<12>: [  9  14   5  80  16 -22 -12  18]
<113>: [-47 -11  -6 -22  21  84 -46  -7]
<27>: [-48 -10  -5 -17  16 -22 -46  -3]
asked: [  9  14   5  80  16 -22 -12  18] -> <12>
asked: [-48 -10  -5 -17  16 -22 -46] -> <27>
asked: [-11  -6 -22] -> <113>

<113>: [-54 -50  57 -27  26 -64  10 -71 -62  52 -55]
<6>: [ 48  29 -23  44 -68 -52 -25 -73 -58  -8 -29]
<27>: [ 22  48 -17 -51 -73 -79 -26 -25  51  53 -28]
<152>: [ -7 -81 -76  74   1 -66  -1 -77  27  66  78]
<199>: [-54 -16  57 -27  26 -64  10 -71 -62  52 -55]
<22>: [ 68  62 -42  -8 -68 -64 -62 -71  10 -73  18]
asked: [ 44 -68 -52 -25 -73 -58  -8] -> <6>
asked: [ 44 -68 -52] -> <6>
asked: [-54 -50  57 -27  26 -64  10 -71 -62  52 -55] -> <113>

<47>: [ 53  -1 -41  58 -71 -76  37  21 -52  58 -56  14  50 -47  17 -61  71  42
 -42 -47 -47   4  41   6  -6 -26  35  -2 -18  75 -55  60   3]
<22>: [-72  21  22  27  27 -44 -72  -4 -68  47 -68 -56  46  27  78 -68 -50  63
  31  28  27  63 -10  46 -37 -41  82  10  -4 -47 -66 -15 -54]
<6>: [ 45  -3  36  30  61  62  19 -61  40  31  41 -16  14  27 -23  44 -75  21
  22  27  27 -44 -72 -40   6  17  19 -44  -8 -80  45 -77  -7]
<113>: [ 62  19 -61  40  31  41 -16  15  27 -23 -69 -42  59  23  70 -69 -51  72
  25  24  23  44 -18  25 -23 -32  87  -2 -11 -48 -64 -20 -40]
asked: [-37 -41] -> <22>
asked: [ 62  19 -61  40  31  41 -16  14  27 -23  44] -> <6>
asked: [-75  21  22  27  27 -44 -72] -> <6>
asked: [ 62  19 -61  40  31  41 -16  14  27 -23] -> <6>
asked: [ 45  -3  36  30  61  62  19 -61  40  31  41 -16  14  27 -23  44 -75  21
  22  27  27 -44 -72 -40   6  17  19 -44  -8 -80  45 -77  -7] -> <6>

<199>: [ 89 -37 -91  17  13 -17 -22 -92  75 -61  32 -88 -15  84  21  10]
<47>: [ 51  60  29   5  29  53  -7  84 -59 -63 -30  -3  14  56  72  57]
<27>: [-73 -24 -33 -38 -71 -34  52 -11  -5 -71  61 -36 -59 -81   0  17]
<211>: [-19 -62 -70  80 -59  61 -79 -25  82  20 -39  13  88  22  61  52]
<32>: [-87   0  57  -6  50 -21  50   4 -35  84 -70  74  12 -79 -88 -80]
<6>: [ 86 -18 -75  33  -2 -19 -62 -70  80 -59  61 -78 -25  82  35  32]
<143>: [-28 -81 -60 -75  66  75  -3 -64 -38 -30  46 -52  69 -34  74  81]
<91>: [-87   0  57  -6  -5 -21  50   4 -35  84 -70  74  12 -79 -88 -80]
<152>: [ 33  68  -4  52 -58 -63  95  20  -4 -48 -73 -10 -73  38 -45 -67]
asked: [-19 -62 -70  80 -59  61 -78 -25  82] -> <6>
asked: [ 86 -18 -75  33  -2 -19 -62 -70  80 -59  61 -78 -25  82  35  32] -> <6>

<27>: [  9  50  54  36  11 -18 -49 -61 -35  14  75  84  54  -3 -37 -55 -62 -55
 -45 -59 -13 -31   1 -31 -60  66]
<113>: [ 10  51  54  36  11 -18 -49 -61 -35  16  77  82  51   5 -37 -55 -63 -49
  -5  53  73  45  -2 -32 -45 -44]
<152>: [ 10  27  39  44  53  59  63  63  56  53  29  19  16  19  -3 -18 -26 -32
 -37 -42 -47 -53 -57 -59 -58 -52]
<12>: [ 10  33  49  57  52  39  25  11  -3 -17 -30 -43 -54 -63 -56 -48 -29   6
  49  73  81  83  65  34   7 -13]
<6>: [  9  50  54  36  11 -18 -49 -61 -35  14  75  84  54  -3 -37 -55 -62 -49
  -8   8  73  47   1 -31 -60 -45]
<32>: [ 10  28  41  48  56  59  58  53  44  36  17   5  -2  -6 -23 -36 -44 -49
 -53 -55 -55 -55 -52 -45 -33 -16]
<91>: [ 10  30  44  53  56  54  47  37  25  14  -2 -13 -25 -39 -47 -55 -60 -59
 -55  77  82  55  80  43  65  78]
<47>: [ 10  34  50  57  51  38  23  10  -5 -19 -32 -44 -55 -62 -54 -44 -21  16
  61  80  82  77  55  24  -2 -20]
<22>: [  9  50  54  36  11 -18 -49 -61 -35  14  75  84  54   7 -37 -55 -62 -49
  -8  50  73  47   1 -31 -44 -45]
<211>: [ 10  30  44  53  57  53  46  36  23  12  -4 -16 -28 -42 -50 -56 -61 -59
 -52 -40 -23  -1  29  57  75  82]
asked: [-59 -55  77  82  55] -> <91>
asked: [-54 -63 -56 -48 -29   6  49  73] -> <12>
asked: [80 82 77 55] -> <47>
asked: [ 23  12  -4 -16 -28 -42 -50 -56 -61 -59 -52 -40] -> <211>
asked: [  9  50  54  36  11 -18 -49 -61 -35  14  75  84  54   7 -37 -55 -62 -49
  -8  50  73  47   1 -31 -44 -45] -> <22>

<6>: [ -3  15  20  11 -28  -9 -15 -18 -21   7  19  30  10  33  19   8 -13  29
 -15   0   2 -33 -18  -1   2  -2 -11  -2   1 -13 -20  13   9 -11 -17  25
  12  -4  16 -24 -78 -14 -32  12  15  16  -6  27  -7  33  11  11 -22   9
   3]
<152>: [ 23  43   1  13  -4  16   9 -27  -3 -29  30 -22 -23  45  22  25  23  22
   1  23  -5  18  28   0 -15   3 -12 -13  20  44   1  19   2  43  34 -20
 -12   2  31   7 -17  17 -39  46 -19 -17 -20  -1 -19 -15  22 -60  10  29
  -9]
<12>: [-12 -14  -2 -15 -15   1 -21  22 -12 -38 -48 -21   7  29  33 -27   2 -29
 -16  21 -54  15 -16 -36   8  13 -20 -26 -32 -13  -5   4  17 -16  18  11
   3   3 -45  10 -33  -2  10  11  -2  12 -47   6 -22 -29 -12 -25   7 -24
   8]
<211>: [-44 -15  43  16  -2 -11   1  17   9   2   9  10  11  -8  18  45  15   7
  21  12  32  44  12  20 -12 -32   6  16 -43 -17   0 -23   2 -11 -38 -47
  39  18   3   2  -6  17   4  -3  28  45 -45 -17  -1 -19  10  -1   0   6
  31]
<22>: [-14  22 -43  19  19  -9  -8  33  32  -2 -16 -34 -38  31   9  39  -6  11
  27  11  -5 -36  30   4 -55  -6 -14  16 -21  28 -10 -15  16 -14 -42   3
 -24  -5  41 -39  21 -17 -33  10  -9  22 -12  56   3   5 -27 -44 -43   3
  -9]
<91>: [  5   2 -35 -33  -5  13  -9 -30   1 -40 -45  -4 -10 -17 -11 -17  32   3
   5   4 -38 -25   2 -24 -14 -47  -6  -3 -28  -6 -19  31  19   7 -20  34
 -12  43   2   2 -11 -25  -3  57  22  -6 -11  25  18   9 -26 -31 -29 -26
 -49]
<143>: [  2  25 -20  -2  -1 -10 -37  21  12  -3  25  23  -1   1 -20 -12   2  23
  14  27 -11   3  14  -2 -17  26  -5  24  -9 -11   2 -47   3  39 -38  18
 -17   2 -23   0 -46   4   5   7  38  18  71  16  30   0  26 -13   8   8
   9]
<199>: [ 27  18   3 -12  19  -5 -39   0  15  14 -15 -22  29 -24 -21 -31 -18  -5
  -5   2 -71  -8 -28  16  10  56 -23   1  25 -32 -34   1  41 -14 -26  16
  44   1 -37  63   0 -24 -17  12 -37 -23  19  21 -27  -2  25  38  21 -36
  28]
<27>: [-16 -14 -13  16 -36  13  23   1  15 -14   7  15  -9 -12   7  23  -6 -16
   7  27  15 -12  25  28 -22 -28  23 -20  17  11  -3   8  14  10  20   7
  10  14  20 -27 -16 -24  15  20  28  -1 -27  -1  -9   7 -19 -19  45  11
  21]
<47>: [-14  27 -12   3  -5 -32  24 -40 -27  -3  35  14 -10   4  14  30 -20 -44
  -1 -32  38 -17  10  32 -23 -33  -4  -8  -8 -29 -23  -5 -20  21 -13  -9
  -7 -24 -23 -18  13  -3  40  20 -16   8  64  -1 -16  10  10  22 -38  20
  -6]
asked: [ 19   2  43  34 -20 -12   2  31   7] -> <152>
asked: [  3  39 -38  18 -17] -> <143>
asked: [ 7 15 -9] -> <27>
asked: [-11   2 -47   3  39 -38  18 -17   2 -23   0] -> <143>

<143>: [-36  -9   5 -35  -4 -10   2 -11 -19   4   0   7]
<91>: [  8 -20 -19  -5   5  -2   7  -5  -9  16 -13  13]
<12>: [ 25  13 -17 -26  20  19 -28 -24 -16   9 -23 -12]
<113>: [  5  20  -4  10  -2  -5  23   6   2   6 -10  18]
<27>: [-27   1  77  35 -13  15  14   6 -14  20 -33  17]
<6>: [-21 -38  62  19 -36 -16  32 -35   8 -38 -20  34]
<211>: [ -7 -18  25  -2   2  15 -27  -7  -8   3  -2 -18]
<199>: [ 31 -20  40  25  23  22  22  40 -11 -22   0 -26]
<152>: [ 81  22  22  31 -20  25  40  23  39   2  -5  11]
<22>: [  3 -18  64  37   2  33 -25  11   3   6 -14 -22]
<47>: [ 81  31 -20  40  25  23  22  22  39 -11 -22   0]
<32>: [-44  -8  18   8 -33 -23 -10 -30 -26   8  56  17]
asked: [ 81  31 -20  40  25  23  22  22  39] -> <47>
asked: [  5  20  -4  10  -2  -5  23   6   2   6 -10] -> <113>
asked: [  8 -38 -20  34] -> <6>
asked: [ 31 -20  40  25  23  22  22  39 -11 -22   0] -> <47>

